A small network was shown many inputs. Here are its activations along a few directions, one row for each input.
In each table, some parts of the input vary, and every possible input appears once, in random order.
A made-up example of a description, with smaller parts first: ring(8) and (point or (values(2) and line(4)) or ring(9)).
Shared parts are said once, and a part with two or three values counts as separate values.

A family of inputs:
r1: [ -8  -3   7 -33   3  -1  -2   6   2  13  -5   4   8 -16  14 -15]
r2: [ -4   3   3 -32  -1  -5  -2   9  -4   9  -3   2   7 -21  19 -10]
r3: [ 12   8  -6 -38  -6  -4   7   2   0   8 -14  -9  -5 -31  25 -15]
r4: [-14  10  -2   3 -10  -6  10   7   3 -30   8 -18 -20   1  10  -3]
r5: [ 12 -13  10  13   3  15 -20 -10  -9  42   5  32  30   9 -26  16]
r6: [ 36  -1   3   9   2   2 -11 -13  -1  28 -23  19  15   3  -1   6]
r7: [-15  -6   1 -33   3  -7  -4   4  -3  16   0   3  15 -15   8 -11]
r8: [-18   4   2   0  -5  -1   9   4  11 -26   6 -15 -18   4   5  -7]
r9: [-14  13  -9   1 -10  -6  18   6   3 -26   1 -19 -25   1  12  -4]
r10: [ -5  12  -2  -3  -9 -11  18   6   3 -30   2 -24 -29  -1   9  -3]
r11: [ 18 -14  11  11   8  14 -10 -10  -8  37  -2  28  29   4 -17  16]
r12: [-25  -3  -1   6  -2  -4   3   4  -1 -25  12 -10 -16   8   3  -6]
r13: [ 22  -3   9  14  11   8 -12 -10  -6  35  -8  23  23   1 -14   9]
r14: [ 27   6  -2  42  -6   2   1 -15   8 -10 -13   0 -12  22 -11  14]
r15: [ 12   4   4  48   3   7  -1 -11   2  -3   2   4  -4  21 -23  16]
r16: [  8  -7   6  43   1  14   1 -12   2  -1   8  10   3  23 -26  23]
r17: [ 34  -2   0  11   4   3 -11  -7   1  29 -23  21  13  -4  -7   9]
r18: [ -4   6  -4 -34  -1  -5   6   7  -4  12 -11   0   2 -21  21 -11]
r19: [-31  -2  -6   3   4   0   0   2  -1 -29  22  -7  -5  17  -9   2]
r20: [-18 -12   1 -30  13   2 -13   7  -5  16   6   3  16  -7   7  -7]
r21: [ 22   5   0  48  -2   4   1 -11   8  -7  -5   2  -7  16 -14  15]
r22: [  2  15 -11  -3 -15  -5  19   0   7 -31  -2 -28 -32  -9  15  -7]
r23: [-32  -7  -2   7   2   3  -3   9  -3 -27  19 -11   2  16 -13  -2]
r24: [-29  -5  -4   4   5   2  -1   6   3 -22  17 -16 -11  14  -2   0]
r25: [-25   1  -4   1  -6  -8   8   2   5 -23  12 -16 -12   6  -1  -4]
r26: [-21  -9  -1 -31  13   2 -11   4  -9   9  11  13  22  -5   0  -4]
r27: [-15 -10   4 -28   7  -3  -9   6  -9  13   1   9  11 -13  12 -13]
r28: [-21 -14   3 -27  11   4 -15  10 -11  12   8   8  29  -5  -4  -8]
r29: [ 24   5  -5  45  -4   2   1  -8  10  -9 -12   3 -14  16 -16  16]
r30: [ 11  15 -13  -3 -15 -13  25   8   7 -30  -1 -31 -33  -8  17 -13]
r31: [ 21   8  -7 -39  -5 -12  13   9   0   9 -12 -11  -5 -31  26 -20]
r32: [ 31  -2   5  14   7   5 -11  -9   0  31 -15  20  20  -3  -4   8]
r33: [  2  -6   5  46  -5  14  -8 -11   0   4  15  13   4  29 -34  22]
r34: [  5   5   3 -38   0 -10   6   8  -4   9  -9  -4  -1 -23  18 -10]
- What do these inputs look like to the network? => values(2) and (line(6) or line(11))
- The inputs of r27 and r12 match in every part but the values(2) part. If r20 is changed in the same way as r27 into r12, which row does it become? => r24
- Change only the values(2) part in r17. List by row number the other rows that result. => r29

A family of inputs:
r35: [ 11  12  -8  -3 -15  -2  20  -3   7 -10   0 -17 -23  -8   7   0]
r36: [-25  -2   8   7  -7   6   6   0  -1 -12  21  -3  -8  10  -8   5]
r37: [-13   4  -9   5   3  -4   0   1   0 -23  -1  -5 -10  11   2   3]
r38: [-11 -10  -3 -18   8   1  -8   8  -6   5  11  -1  16  -4  -4  -8]
r39: [ 10   7   4 -19   0  -9   4   8  -6   8  -7   0   2 -18  14  -9]
r40: [-24  -7   9 -16   1   4  -2   3  -6  15  15   9  11  -4  -3   0]
r41: [ -5   2  -2   9   1  -5  -1   1  12 -19 -10 -12 -15   4  10  -8]
r42: [  7  11   1   6  -4  -9  15   6  -1 -15  -2 -13 -18  -5  10  -4]
r43: [-13  -4  -4   6   2   2   2   5   1 -21  16 -13  -2   9 -10  -2]
r44: [ -2  -5   2 -17   5  -5 -10   3   6   5 -16   1   4  -8  15 -14]
r45: [ 32  -9  10  31  12  16 -16 -16  -3  37  -9  31  25  12 -22  22]
r46: [-10  -2  -7 -19   9  -4  -9   1  -6   2  -5   8   9  -2   8  -3]
r47: [ 13   6  -5 -27 -11   0  10   0   1  12  -7  -3  -1 -22  12  -6]
r48: [ 29  -3   4  56  -2  10 -11 -16   3  15  -6  21   9  25 -32  23]
- What do these inputs look like to the network? => values(2) and (point or line(6))
- The inputs of r47 and r35 match in every part but the values(2) part. If r38 is changed in the same way as r47 into r35, which row does it become? => r43
- Change only the values(2) part in r40. List by row number the other rows that result. => r36

A family of inputs:
r49: [ 18   8   2  32  -4   3  12  -4   2 -10   1  -5 -13   8  -9  12]
r50: [ -8  -7  11 -15   5  -1 -13   2   1  18 -11  14  15  -7   9  -8]
r51: [ -9 -12   5 -20  14   2 -14   3  -1  19  -5   9  18  -8   6  -9]
r52: [-39  15 -18 -45 -16 -17  27  17   8 -53  12 -43 -42 -17  33 -23]
r53: [ -1  -5   7  24  -2   8   5  -3   2  -2  17  -4  -3  11 -17   8]
r54: [ -5  -1 -10  11   1   4   0  -3  -7 -11  14   2   5  15 -19  12]
r55: [ 11  -1   2 -13  12  -4  -8   1  -2   9 -18   9   9  -7  14  -6]
r56: [ 12   0  -8  31   3  -2  -7  -3  10 -17  -9  -8  -5  17 -10   2]
r57: [  1  -2  15 -16  -5   3   0   2  -2  25   1  10  12 -15   4  -5]
r58: [ 13   4 -15  25  -7   4   2  -9   9 -13  -2  -7  -7  14 -15  10]
r59: [ -7  -8  -1 -26   5   8  -6  -3  -2  23   2   9  15 -10   2  -1]
r60: [ 20   3   6 -14   2  -1   5   1  -5  16  -6   5   6 -15   9  -2]
r61: [  1   3   2 -19  -2  -2  -2  -5  -4  22  -9  14   4 -10   9   2]
r62: [  8   4  11 -14  -3  -5   3   1  -6  24  -5  10   4 -15   9  -3]
r63: [ 16  -3 -12 -19  -1   1  -5  -4   1  14  -9   3   9 -10   3  -4]
r64: [ -5  -8  -2 -24  16  -4 -15  10 -11  13  -4  10  25  -9   5  -8]
r65: [-33  15  -7 -41 -17 -19  33  24   3 -50  15 -49 -41 -22  32 -27]
r66: [ 12   2  -4 -19   2   2  -1  -5  -3  14 -10   9   6 -10   9   2]
r67: [ 21   4  -5  31  -7   1   7  -3   7 -10   2 -12  -8   8 -16   6]
r68: [ -7  -5  -3  18  11  -2 -10   3  -6 -16   7   2   7  18 -14   4]
r69: [  0   7  -2  26  -8   3   5 -11   2  -5  -1   5 -14  15  -8  15]
r70: [ -8  -5  -3  17  -1  11   0  -9   4  -4  12   0  -3  17 -16  13]
r71: [-10  -9   4  23   9   5 -10  -3   5  -9   5   0   0  20 -12   5]
r72: [  7   7   7  33  -9   0  10  -4   0  -3   4   1 -15   9  -9  11]
r73: [ -4  -4  -7 -31   6   2  -8   4 -12  18   4  10  22 -12   0  -1]
r74: [-9 -5 10 30 -1  4 -9 -4  7 -9 -1  5 -4 19 -9  5]
r75: [  0  -7   9 -21   4   6  -1   4  -4  26   7   5  15 -15   1  -6]
r76: [  3  -1   0  17   1   1   5   3  -9  -9  19  -2   5  10 -20   8]
r77: [  4  -3   2 -26   6   0  -2  11 -14  20   8   6  22 -17   0  -5]
r78: [  9   4   0  32   6   0  -3  -4   6 -17 -10  -1 -10  17  -4   8]
r79: [ 10   8  -7  25  -4   6   7 -11   4 -13  -3   0 -12  14  -8  16]
r80: [ -2   3   5  32   2  -3  -5  -4   4 -10  -8   4 -12  17  -4   7]
r81: [ 24  -2  -3 -13  -1  -1   0   3  -2  16  -5  -2   9 -15   2  -9]
r82: [ -7  -3   5 -21  -5   5  -5  -5   0  22  -4  15  12 -10   4  -1]
r83: [ -1  -1   7 -13   7  -8  -9   1  -3  17 -16  14   8  -8  14  -6]
r84: [  0  -1  12  30 -12   7   6  -4   3  -2  11   2  -7  11 -14   9]
r85: [-42  13 -12 -38  -7 -22  19  20   7 -57   6 -45 -38 -15  40 -33]
r86: [ -7  -1   3  23 -11  10   1 -11   5  -4   6   6  -7  17 -13  13]
r87: [ 15  -7  -7 -13   9  -4 -13   2   2  10 -17   2  12  -7   7 -12]
- The inputs of r75 and r51 match in every part but one. If r49 is changed in the same way as r75 into r51, which row does it become? => r78
- What do these inputs look like to the network? => values(3) and (point or (values(2) and line(6)))
- Change only the line(6) part in r68. List by row number the other rows that result. => r56, r71, r74, r78, r80
- Which other rows agree with r86 in the values(3) part? List them by row number. => r52, r54, r58, r59, r61, r63, r66, r69, r70, r73, r79, r82
- Change only the values(3) part in r66. List by row number the other rows that result. => r55, r60
- Change only the values(2) part in r83. List by row number the other rows that result. => r80
- Change only the values(2) part in r67. List by row number the other rows that result. => r81
